A small network was shown many inputs. Here are its activations along a few directions, one row for each input.
Each table varies a few parts of the input and shows all the possible inputs, shuffled.
Descriptions start from the smaller parts, as in this example, which fits no table here: one of 4 places along a line, together with either a single point or one of 9 places along a line or (one of 2 separate values, together with one of 8 places around a ring).
Shared parts are said once, and a part with two or three values counts as separate values.

Other details of the inputs shift rows strongly along three fixed directions, in all tables alike. That doesn't count.

A family of inputs:
r1: [  3  11   0   2  13  -9  27 -15  25  18  28  -5 -12]
r2: [ 27  -7   1  15   5 -28 -22  -6  34  24  10   0  16]
r3: [ -1  19 -13   5  -9  16  29  19 -23 -26  -6   9  -8]
r4: [-33   6   8 -32   5  41  40 -25 -27  -3  11 -13 -22]
r5: [  8  18  -4   2  14 -10  24 -21  25  16  27  -7 -13]
r6: [ 19  10  -2   9  21 -36 -14   3  40  15  -3  -6   3]
r7: [-30   2   8 -36  10  24  31 -31  -6  11  14 -21 -21]
r8: [ -7  -4  18 -16  20 -16 -25  -6  18  22 -33 -12   8]
r9: [ 34   5 -21  31 -19  -7   0  33  -2 -24   5  20  10]
r10: [-10  18 -10  -3 -11  25  29  19 -32 -26  -7   9 -10]
r11: [  8   2 -10   8 -23  21  19  14 -29 -24   8  15   3]
r12: [-31 -16  27 -38  14   7 -23  -7  -5  19 -45 -24   2]
r13: [  6 -20  11  -4  -3 -12 -41  11   2   8 -35  -2  25]
r14: [  2  -4  -5  -3 -21  22   2  13 -32 -20  -9   3   5]
r15: [  0  -4   3  -9   3   6  17 -40  13  20  41  -9   0]
r16: [ 11  -1  -5   4   1  -6  15 -25  20  21  43  -1   2]
r17: [ 32  23 -20  36  -3 -20   9  38  12 -19  -5  17   1]
r18: [-15  11  -3  -8  -9  34  33  18 -41 -28 -12   8 -15]
r19: [ -2  -3   9  -8  13 -16 -31  18  10   4 -47  -4  11]
r20: [-15 -32  23 -29   6   4 -35 -13  -4  23 -30 -17  15]
r21: [-29   1  -6  12 -14   9 -11   7 -32 -29  -8  17 -16]
r22: [ 16  -7  -3  54   7 -52 -45  25  33  -2 -10  26   2]
r23: [  2  16  -8   1  14 -11  25 -19  25  17  28  -7 -10]
r24: [ 31  25 -16  37  -1 -19   7  39  12 -21  -1  18   3]
r25: [ -8  10  -7  21   6 -21   0 -33  19   3  42   4 -23]
r26: [  2  -2  -5  -4 -21  19   1  13 -33 -22  -8   2   6]
r27: [ 15  20 -12  25  -5  -1  13  35  -5 -25 -11  19   3]
r28: [ -7 -11   8  22   4 -31 -59  10  12  -3 -33  10   2]
r29: [  5  17  -8  -5  16  -9  25 -26  28  16  30 -11 -15]
r30: [  6 -21   9  -7  -1 -12 -42  12   3   6 -35  -1  23]
r31: [  7  19  -7   1  15 -13  23 -20  24  13  29 -11 -12]
r32: [ 38   8 -16  38 -14 -14  -3  32   5 -20  13  20  15]
r33: [  2  -2  -2  -4 -20  20   1  13 -33 -21  -7   5   6]
r34: [-32 -16  30 -37  16  10 -25  -7  -4  18 -43 -22   4]
r35: [ 14   1   2  12  22 -32 -10   4  38  22  -6  -2   3]
r36: [-17  11   5 -20   5  22  17 -12 -14  -4  -4 -11 -11]
r37: [  0   9 -15  44 -15 -13 -11  25 -12 -35  -2  31 -10]
r38: [-11  18  -9  -1  -9  27  28  20 -31 -28  -6   9  -8]
r39: [-14  -9   4 -20  -9  26   7 -17 -21   1  10  -6   4]
r40: [-14 -15   4 -28   3  21  20 -39  -4  16  31 -14  -9]
r41: [-17 -32  21 -29  -6  11 -40  10 -18   4 -46 -11  17]
r42: [-23  -2  -4  23 -23  12  -4  25 -38 -40 -11  22 -17]
r43: [ 13   0  -7  -4   5 -10  10 -32  24  18  44 -11  -2]
r44: [ 34   6 -16  35 -18  -4  -1  33  -3 -22   6  21  14]
r45: [  2  15 -10  -2  16 -11  24 -18  26  15  28  -6 -11]
r46: [ -8 -30  21 -18  -2   6 -39  10 -15   9 -43  -4  19]
r47: [-24 -33  31 -36   2  14 -36 -13 -10  20 -32 -20  17]
r48: [  6   2  15  -6  21 -28 -31   1  28  21 -27 -12   9]
r49: [ 11  -7  -1   6   5  -2  14 -24  20  20  41  -1   1]
r50: [ -1   0 -15  -2 -24  28  18  15 -36 -28   6  11   1]
r51: [  3   9  -6  -1  18  -9  25 -16  26  15  26  -5 -14]
r52: [ 21 -16   3  14   4 -28 -19  -1  35  25  10  -2  16]
r53: [-19  -5  -2 -26 -12  32  27 -31 -25   3  27 -12  -7]
r54: [-13 -14   9 -20 -11  25  11 -13 -20   4   9  -7   0]
Description of these inputs: one of 6 places along a line, together with either a single point or (one of 2 separate values, together with one of 4 places along a line).
Changing only the place on the line of 6 turns r32 into r15. The same change can be made to r31. Which row results?
> r3
Changing only the place on the line of 6 turns r35 into r12. The same change can be made to r40. Which row results?
> r41
Change only the choice among 2 separate values in r15. List by row number the other rows that result.
> r27
Change only the place on the line of 4 in r24. List by row number the other rows that result.
> r6, r31, r48
List by row number the other rows that have the place on the line of 6 in common with r14.
> r2, r5, r9, r17, r28, r29, r36, r44
A walk changes only the place on the line of 6. It starts at r42 and steps to r22. List the rest of the walk in order.
> r21, r37, r28, r25

A family of inputs:
r55: [ -7  10  14  -2  20 -10 -12  11  12  10 -34  -4   0]
r56: [11 -7 -6 -6  2 -6  9 -5 10 17  9 -4  7]
r57: [-14   3   4 -13  18  -9 -14  16   5   4 -41  -7  -2]
r58: [ -8   2   4 -11  -2  -6 -26  -1  -3   1 -20  -4  14]
r59: [ -2   3   7  -4  -9   0 -19   7 -17 -12 -17  -7   5]
r60: [  7 -16  16 -11  -1   0 -16   9  -5  10 -25  -7  14]
r61: [ 7 -5  3 19  1 -7  7 -1 20 15 22  6  4]
r62: [-41  -3   8 -38   3  26  12 -57 -17  11  14 -17 -16]
r63: [  2   1  -9  10 -12  -1  -6   7 -13 -21  -7   6  -9]
r64: [ 22  -7  12  -2  14 -19 -28  -3  26  16 -11 -12  17]
r65: [  6   0  -2  21  -2  -3  11   1   0  -8  25  12 -11]
r66: [-11   8   8  -7  20 -13 -11  11  14   9 -35  -2   4]
r67: [ 3 16 -3  6 -5  0  3 -9 -2 -1 17 -1  1]
r68: [  7 -12   4  11  12 -27 -17  -8  30  17  15   2  -5]
r69: [ 16   4 -13  -2   4  -3   6  -4  11   2  13  -3   6]
r70: [-10 -12  -6   3 -14  15   7  21 -19 -14  -6   8   2]
r71: [ -9  -2   3  11  -9  15  -1  13 -24 -17  -5  17  -4]
r72: [  3 -12  -2  11  15 -27 -17 -10  30  20  14   4  -1]
r73: [ 4 -5  1 16 -8  6 20  6  0 -4 22  5 -4]
r74: [  9   7  -2  -2  -8  21   3  13 -20 -17  -9   4   9]
r75: [ 14   4 -11   5 -10   7  24  11  -7  -4  10  13   8]
r76: [ -2   3  -2  10 -13   9  -3   6 -24 -24 -10   6  -8]
r77: [ -8   0  -4 -10  -8  -1 -22   9 -15  -9 -22  -6   8]
r78: [-43   4  16 -51  18  26  26 -38 -10  13  -2 -31 -31]
r79: [  0 -11   0   4  -2  -2  13  -6  14   9  25  -3  -6]
r80: [ 0  3 -9 18 -2 -3 11  0  2 -6 23 20 -5]
r81: [ -7   4   2 -18   1  -3  -1 -29   6  11  20 -19  -8]
r82: [-11  -7  -5  -3  -6   0 -23   3 -15 -11 -26   2   0]
r83: [18 -5 -4 -1 -3 -5 13  1 10  9 14 -2  1]
r84: [ -3  -4   8   6   3  -9 -30  -8   4   6 -18   0   4]
r85: [ 26   4  -9   3   4 -10   3  -4  21   4  19  -5   3]
r86: [ 2 -2 -8 17 -7  2 19  7  7 -1 22 14  4]
r87: [ 11  12 -14  -1  -8  18  20   6 -14 -18   9   8   6]
r88: [16  5 -5  8 -7  9 23  3 -4  3 17  7  4]
r89: [ -7  16   4   1   4   9  16  23 -15 -20 -23   1 -12]
Changing only one part turns r83 into r75. The same change can be made to r68. Which row results?
> r80
Describe the family of inputs behind these rows.
> one of 5 places around a ring, together with either a single point or one of 6 places around a ring

A family of inputs:
r90: [ 37  -9  -5  10 -15 -26 -30 -21  26  16  35 -11  20]
r91: [  0  15   4   7   8   9  33 -37   6  -4  43  -4 -24]
r92: [ -9 -20  26  -1   4   0 -29   5 -15   4 -33  -2   0]
r93: [-36  -2  -6 -13  -3  16  28 -38 -18   8  31  -1 -25]
r94: [ 30   6  -8  19  26 -48 -32  12  45   9  -9  -6   2]
r95: [ -7  12  -8  15 -21   6  -1  27 -24 -41 -16   8 -13]
r96: [ -8  15  14 -17  10   9  -4 -10   0   6  -5 -21  -5]
r97: [-13   4   7 -21   7  -4 -30  10  -3  -3 -35 -21  -3]
r98: [ 10   8 -10  34 -13  11  21  16 -20 -21  13  32 -12]
r99: [ -8   4  22 -33   5  11   3 -10  -4  15 -16 -23   0]
r100: [-11  -1   6 -26   0 -10 -18  14  -5   5 -42 -12  11]
r101: [-28 -14  11  -7  -5 -10 -30   5 -11   7 -30  -5   0]
r102: [-23  15  14 -13  -2  26  27 -38 -10  -3  28 -16 -22]
r103: [-23  -2   9 -11 -10  29  28  -5 -18   0  24   1   1]
r104: [-28 -11   4 -24  -5  23  31 -23  -8   4  41 -13 -21]
r105: [ 31   9   2   5  24 -27   0 -11  42  29   8   2   7]
r106: [-17   5  -3 -18  12  -5 -32   6  -6  -2 -40  -7   8]
r107: [-12   9  -2  11   2   9  35 -34  -1  15  47   8 -15]
r108: [ -8   3  19 -23  18  10 -16 -10  -9   1 -24 -20  -2]
r109: [-16 -26  27 -21  10  17  -5 -10  -6  12  -1  -9   1]
r110: [ 10  -7  -4   5  -8  26  14  23 -20 -14 -19  14   8]
r111: [ -3  -7 -18   2 -13  15  14  25 -19 -15 -18  12   7]
r112: [-12   4  -6   6  -6  -2  32 -27   4   7  50  -6 -33]
r113: [ 24 -24   1  24  16 -42 -28  20  44  16   4   7   8]
r114: [-19   5  -3  -8  -3  16  19 -21 -18 -23  12  -5 -29]
r115: [  2  20 -19  32 -15 -15   4  23  -1 -30   1  17  -4]
r116: [ 23 -14 -12  10  18 -26  -1  -9  48  29  13   0   4]
r117: [-11   3  14 -31  11   9  -4  -9  -9  15 -29  -9  13]
r118: [-29 -23  12 -22   0  -1 -18   3  -1  12 -12  -8   9]
r119: [  1  26 -19   5   4 -13  11  -1  12  -3  17  -6  -6]
r120: [ 19  20 -27  13  -7 -11  18  31  -3 -18  -6  19   4]
r121: [ 19  16 -13   4  -7 -12  16  22   6  -9   2  -1  -8]
r122: [  3  -2  -5   6 -11  23  15  25 -21 -11 -18  14  16]
r123: [ 25  27 -17  25   4   2   6  26  -4 -24  -4  20   1]
r124: [-11 -26   8 -28   7  12   2 -12  -2  11 -14 -21  -5]
r125: [ -8  -7   8 -37  11   2   2 -13  -5   7 -18 -22 -10]
r126: [-27 -27   8 -19   5   1 -25   5  -4  10 -23   3  12]
r127: [-28   4  22 -14   4   7 -13 -24  -3   8 -15 -13   3]
r128: [ 13  -2  -9  23  -9  18  25  25 -13 -21  19  32   1]
r129: [ 32   4 -23  22 -40  -3 -11  15 -18 -24  21  12  26]
r130: [ 13  -1  14  26   8 -30  -9  -9  34  27  23  -2  -4]
r131: [ -3  -8   2 -29  10  -3 -18   6  -4   4 -42  -5   3]
r132: [-13 -22  29 -12  -1   8 -24  16  -4   8 -21  -6  12]
r133: [  6  -6 -22  19 -11  11  23  25 -12 -25  21  29  -9]
r134: [ 14  -8   0  10 -13  25  16  35 -27 -24 -21   8   6]
r135: [ -5   3 -16  -7  -4   7  48 -22  12  14  43 -12 -10]
r136: [-15 -24  14  -5   2  -8 -33   6 -13   0 -33  -4  -9]
r137: [ 15   7   4  22  20 -24 -11 -23  41  16  15   9   0]
r138: [-11   0  -1 -21  15   0 -31   2  -4  -3 -38  -7  -2]
r139: [ 26  -5   8  15  10 -20   2  -1  45  31  17 -10  11]
r140: [  2  27 -12  10  -5  17   3  29 -29 -30 -23  16   8]
r141: [-26  -7   6 -20   9   6 -15 -29  -2  -1 -15  -5 -14]
r142: [  4 -13  -4 -26 -20  30   9 -49 -30  -5  44 -19  -3]
r143: [ 16  25   0  14  19 -29  -5  -9  40  22  15  -9   9]
r144: [ -9 -14  18 -14  -2   9 -13  11  -3  14 -35 -11  23]
r145: [-29  16   4 -12   3  27  28 -45 -12   1  26  -3 -14]
r146: [ 34   7   7   6  23 -30   4  -7  40  24  11  -7   3]
r147: [ 35   3 -30  26 -36   3 -12  18 -25 -30  15  25  27]
r148: [ 12   1 -10  33 -11   5  11  41  -9 -20   6  36  16]
r149: [-13  12   2  11  -4   6  36 -30   1  14  49   0 -15]
r150: [ 50 -16 -12  22  -6 -36 -53  -5  29  12   9  10  32]
r151: [-25  -5   4  -8   4  -7 -35  -2  -5  -6 -39   1   5]
r152: [  8 -10  -7  22  15 -35 -12 -17  35  24  19  10 -12]
r153: [ 26  28 -12  21 -15  -4  21  43  -9 -21  -9  17  13]
r154: [  4  -6 -11   4 -23  17  13  40 -23 -25 -18   2  -1]
Describe the family of inputs behind these rows.
> one of 5 places around a ring, together with either a single point or (one of 2 separate values, together with one of 6 places around a ring)
Changing only the place on the ring of 5 turns r151 into r95. The same change can be made to r140. Which row results?
> r96
Changing only the place on the ring of 5 turns r148 into r128. The same change can be made to r120. Which row results?
> r131
List by row number the other rows that have the place on the ring of 5 in common with r113.
> r91, r92, r94, r108, r109, r114, r124, r125, r134, r136, r142, r146
